These are the activations of a small neural network, seen along a few directions. Each row is one input.
Each table varies a few parts of the input and shows all the possible inputs, shuffled.
A made-up example of a description, with smaller parts first: one of 6 places along a line, together with either a single point or one of 11 places along a line or (one of 2 separate values, together with one of 8 places around a ring).
Shared parts are said once, and a part with two or three values counts as separate values.
(in the rows, 128 means zero)

Other details of the inputs vary at random and push rows far along three fixed directions, the same in every table; ignore that.

A family of inputs:
r1: [112 141 142 125 101  64 126 149 126 120 125 125]
r2: [101 119 193  99 128 112 146 169 160 143 184 101]
r3: [108 115 190 117 140 129 108 107 133 158  54  98]
r4: [151  84  68 152 152 207  99  44  93 100  71 187]
r5: [155 124  94 114 137 163 139 104  84 131  90 121]
r6: [107 105 201 107 157 150 124 129 120 157 116 103]
r7: [130 164 144 154 155 139 127 106  96 169  27 103]
r8: [ 93  91 181  81 150 134 142 152 163 140 156 101]
r9: [160 161  65 168 128 160 137  94  95 127 136 169]
r10: [133 126 119 137 159 202  94  72  78 135  61 163]
r11: [116  99 116 125  86  92 142 180 207  85 242 148]
r12: [133  83 124  71 148 156 126 134 132 127 104 119]
r13: [137 140 167 161 148 152 113 120  90 162  89 124]
r14: [152 187  70 189  80 104 142 119 129 105 144 156]
r15: [102  97 199 107 137 130 107 124 148 131  85 116]
r16: [123 155 174 155 119  97 151 168 133 155 156  93]
r17: [133 198 167 196  92  69 133 147 123 148  73  96]
r18: [ 85 128 244 102 105  71 122 183 184 140 131  85]
r19: [118  29 104  61 169 210 115 102 155  99 199 187]
r20: [120 144  83 116 116  85 162 149 120 122 179 127]
r21: [134 129  98 138 154 165 143  90 103 137  96 130]
r22: [128 112  87 120 132 121 115  83  95 128  79 143]
r23: [119 117 135  92 122 103 108 180 161  95 220 124]
r24: [133 171 165 155 147 151 129  92  70 170  55 109]
r25: [124 128 153 133 139 137 141 131 121 145 140 116]
r26: [120 108  69  97 146 120 138 123 121 119 134 147]
r27: [128 158 165 131 106  59 113 159 145 112 130  89]
r28: [129 153  89 149 111  86 168 175 176 127 178 117]
r29: [101  91 210 111 170 146 124 138 125 165  87  83]
r30: [105 113 153  97 147 127 137 148 164 142 125 110]
r31: [129 103  86 124 123 136 133 101 158 114 132 144]
r32: [138 140 101 121 110  78 124 134 153 107 152 104]
r33: [126 155 190 138 148 154 109 110  86 169  72 121]
r34: [145  75  31 124 168 202 146  70 118 103 138 170]
r35: [152 174  88 143 146 108 126 116 101 130  86 102]
r36: [106  79 137  92 139 162 112 147 162 109 186 157]
r37: [145 147 159 127 121 151  99 135  77 144  74 121]
r38: [115  30  73  69 145 169 100  87 128  72 164 198]
r39: [129 131 105 101 132  95 145 156 150 106 198  99]
r40: [108 103 227 111 160 154 101 138 116 167 102 110]
r41: [156 157  40 149 123 132 134  98  68 119 149 181]
r42: [135 145 161 179 134 129 108  99  97 146  26 115]
r43: [136 160 105 168  96  88 145 132 151 134 124 115]
r44: [158 175 108 152 140 119 127 106  75 131 115 106]
r45: [135 107  87 140 113 145 124 110 148  92 157 169]
r46: [138 144  80 147 125 162 123 111 116 114 141 169]
r47: [ 94  22 174  60 198 189 107 119 158 138  97 122]
r48: [157 184  34 191  72  83 164 130 155  90 171 159]
r49: [155 147 129 125 116 135 140 131  87 139 119 112]
r50: [113  20  98  76 166 211 102 115 160  88 190 188]
r51: [ 92 119 202 102 129  93 152 189 174 150 172  78]
r52: [132 150 151 164 133 128 114  89 102 162  25 104]
r53: [114 104 172 118 144 137 137 144 137 143 155 111]
r54: [119 121 150 133 119 117 123 126 149 119 109 128]
r55: [ 95  97 214  83 162 125 110 133  84 163 100 101]
r56: [141 196 121 185  86  99 131 122 118 126 107 134]
r57: [176 190  84 157  88 118 144 140  88 130 146 140]
r58: [149 193  70 181  77 104 143 115 130 104 144 158]
r59: [122 152 154 159 114 114 122 169 135 138 149 124]
r60: [130 143 171 109 132  97 111 166 129 130 177 102]
r61: [119 120 143  99  95  68 116 179 183  82 223 117]
r62: [128 169  93 143 103  95 125 150  97 122 158 153]
r63: [111  41 112  65 188 215 125  75 131 117 120 151]
r64: [114 100  99  90 148 147 144 127 168 119 148 140]
r65: [140 150 138 159 132 140 127 129 106 148 128 135]
r66: [152 183  58 194  78  75 161 134 152 123 148 127]
r67: [129 146  85 137 120 105 162 155 167 125 162 126]
r68: [165 127  64 131  90 143 124 110 114  87 136 164]
r69: [156 150 126 139 109 125 117 100  89 147  35 105]
r70: [101 102 147  90 106  97 139 153 201 120 177 117]
r71: [109 175 208 154 109  94 117 184 132 160 126  97]
r72: [161 121  72 126  99 135 128 109 118  92 112 152]
Description of these inputs: one of 8 places around a ring, together with either one of 3 separate values or one of 6 places along a line.
Q: Changing only the place on the ring of 8 turns r3 into r46. The same change can be made to r69. Which row results?
A: r37
Q: Which other rows does r56 become when the place on the line of 6 takes its other values? List them by row number.
A: r4, r11, r14, r45, r58
Q: Which other rows does r54 become when the place on the ring of 8 takes its other values? List them by row number.
A: r6, r7, r9, r14, r21, r31, r36
Q: Which other rows does r53 become when the place on the ring of 8 takes its other values? List them by row number.
A: r4, r17, r34, r43, r47, r50, r65
Q: Which other rows does r41 become when the choice among 3 separate values takes its other values? List them by row number.
A: r57, r60
Q: Which other rows does r5 become when the choice among 3 separate values takes its other values? List them by row number.
A: r20, r39

A family of inputs:
r73: [147 102 113 129 167 206 123  93 103 131 109 143]
r74: [126  94  99 119 170 182 142  84 119 143  86 141]
r75: [107 116 193 122  97 106 114 179 176 124 170 127]
r76: [150 137  88 112 117 123 148 158 136 107 204 127]
r77: [129 167 164 154  96  79 107 130 104 132  72 111]
r78: [143  93 112 114 134 170  85  89  93 106  90 164]
r79: [111  81 154  63 150 132 139 158 148 133 180 104]
r80: [113 183 168 177 139 112 124 132  89 165 114 124]
r81: [174 185  29 162  74 113 147 131 110  90 195 173]
r82: [154 169  25 191  70 103 152 113 152  83 173 181]
r83: [128 136 127 115 148 124 139 116 100 154  77 104]
r84: [113  24 109  52 152 146 106 111 183  80 156 141]
r85: [121  89  98 122 163 173 130  79 135 129  73 139]
r86: [119 186 161 155 136  92 115 136  69 158 111 115]
r87: [138 182 180 172 105 127 119 141 102 154  99 120]
r88: [ 99 114 158  86 119  74 142 173 176 129 150  88]
r89: [125 126 148 150 136 126 115 103 143 135  65 111]
r90: [106 121 177 109 132 115 157 178 167 154 182  93]
Q: Changing only one part turns r89 into r84. The same change can be made to r82. Which row results?
A: r77
Q: What is each input in this table made of?
A: one of 2 separate values, together with either a single point or one of 8 places around a ring
Q: Which other rows does r81 become when the choice among 2 separate values takes its other values? List them by row number.
A: r87

A family of inputs:
r91: [154 199  96 186  94  97 144 122 112 135  91 118]
r92: [120  78 111  87 149 160 127 123 134 114 168 151]
r93: [108 135 227 105 130 101 120 180 135 159 131  76]
r94: [134 165  95 156  94  80 147 147 154 113 163 127]
r95: [117 113 117 114 113 110 138 142 161 114 156 134]
r96: [104  71 172  71 157 150 114 140 135 131 149 125]
r97: [135 131  98 138  92 113 127 137 152  97 169 157]
r98: [129 113 117 111 113 112 131 144 160 107 159 126]
r99: [155 199  96 184  94  95 142 122 110 133  91 117]
r100: [128 115  78 124 112 123 144 124 156 105 160 153]
r101: [113 127 155 114 111  91 130 156 154 128 140 112]
r102: [118 160 195 142 139 122 121 135  89 174  69  96]
r103: [113 136 162 125 128 109 135 161 143 140 162 111]
r104: [113 128 156 122 116  91 125 153 157 125 143 109]
r105: [123 125 160 129 158 162 117 105  87 159  69 123]
r106: [118  72 106  84 149 164 130 124 142 111 178 155]
r107: [150 126  94 137 149 175 125  90  90 130  99 145]
r108: [120 161 196 148 145 121 115 132  91 170  73  92]
r109: [142 165  94 149  88  84 148 151 153 112 160 122]
r110: [101  71 175  86 163 157 117 137 147 134 151 126]
r111: [119 113 117 112 113 108 136 142 159 113 157 134]
r112: [139 165  96 154  87  89 154 151 160 116 159 125]
r113: [143 104  81 128 164 185 117  77  91 119 111 159]
r114: [105  78 180  83 162 149 108 137 133 133 143 118]
r115: [141 118  87 132 138 151 116  82 100 117  80 149]
r116: [131 125 162 132 157 168 116 106  92 156  69 117]
r117: [146 104  93 133 146 193 106  81  87 114 113 176]
r118: [138  96  77 132 152 172 115  69 114 109  90 161]
r119: [123 136 161 116 122 112 135 164 140 137 160 106]
r120: [133 116  79 124 118 117 132 122 152  96 165 147]
r121: [127 161 196 144 139 129 120 136  94 171  69  90]
r122: [153 191  64 193 103 106 145 103 111 124 101 140]
Q: Changing only one part turns r111 into r106. The same change can be made to r98. Which row results?
A: r93
Q: What is each input in this table made of?
A: one of 2 separate values, together with either a single point or (one of 3 separate values, together with one of 5 places along a line)
Q: Which other rows does r113 become when the choice among 2 separate values takes its other values? List them by row number.
A: r104
Q: Which other rows does r118 become when the choice among 2 separate values takes its other values? List them by row number.
A: r103

A family of inputs:
r123: [129 116 146 115 136 135 127 121 130 138  83 105]
r124: [130 142  77 151  84  91 142 143 172  92 191 160]
r125: [101 106 196  90 122 113 117 173 142 137 165 120]
r126: [118 139 180 122 136 102 115 143 119 145 105  92]
r127: [114 143 172 119 133 113 133 147 112 159 109 103]
r128: [141 148  60 132 107  90 155 147 154  99 202 134]
r129: [129  95  65 127 125 145 130  98 152  93 148 170]
r130: [147 148  75 145 132 149 137  97  85 131 107 152]
r131: [157 126  55 144 147 164 115  69  84 107  98 160]
r132: [122  76 100  86 158 149 126 113 143 107 154 134]
r133: [114  85 153  98 158 164 127 136 143 132 161 130]
r134: [147 167 107 168 124 142 136 122 103 135 136 140]
r135: [103  73 126  95 137 130 130 129 179 110 153 137]
r136: [129 112 167 117 146 149 111 108 113 146  51 104]
r137: [140 120  60 122 117 144 140 120 123 103 180 173]
r138: [122 185 216 164 118 104 120 165 105 170 108  91]
r139: [145 226 142 196  99  89 151 158 103 160 127 102]
r140: [106 101 158  88 125 117 132 165 150 128 180 128]
r141: [121  83 151  92 134 143 118 131 152 120 123 121]
r142: [109 142 182 120 131 104 150 180 156 155 170  89]
r143: [129  95 139 119 181 196 116  88  95 147  85 132]
r144: [138 146  77 161 128 126 140  91 122 127  85 137]
r145: [129 156  83 126 102  91 171 163 149 123 199 130]
r146: [121 100 127 130 149 154 111  86 121 129  69 139]
r147: [138 180 141 161 109  92 117 137 102 132 114 114]
r148: [147 161  79 182 116 132 122  81 101 122  73 154]
r149: [146 197 118 173 102  84 128 136 101 132 118 115]
r150: [117 107 169 101 101 107 119 169 171 113 166 119]
r151: [126 111 185 117 142 149 100 112 110 145  51 106]
r152: [125  55 134  81 142 172 104 112 149 103 129 147]
Q: What is each input in this table made of?
A: one of 5 places along a line, together with one of 6 places along a line
Q: Which other rows does r142 become when the place on the line of 5 takes its other values? List them by row number.
A: r123, r132, r144, r145
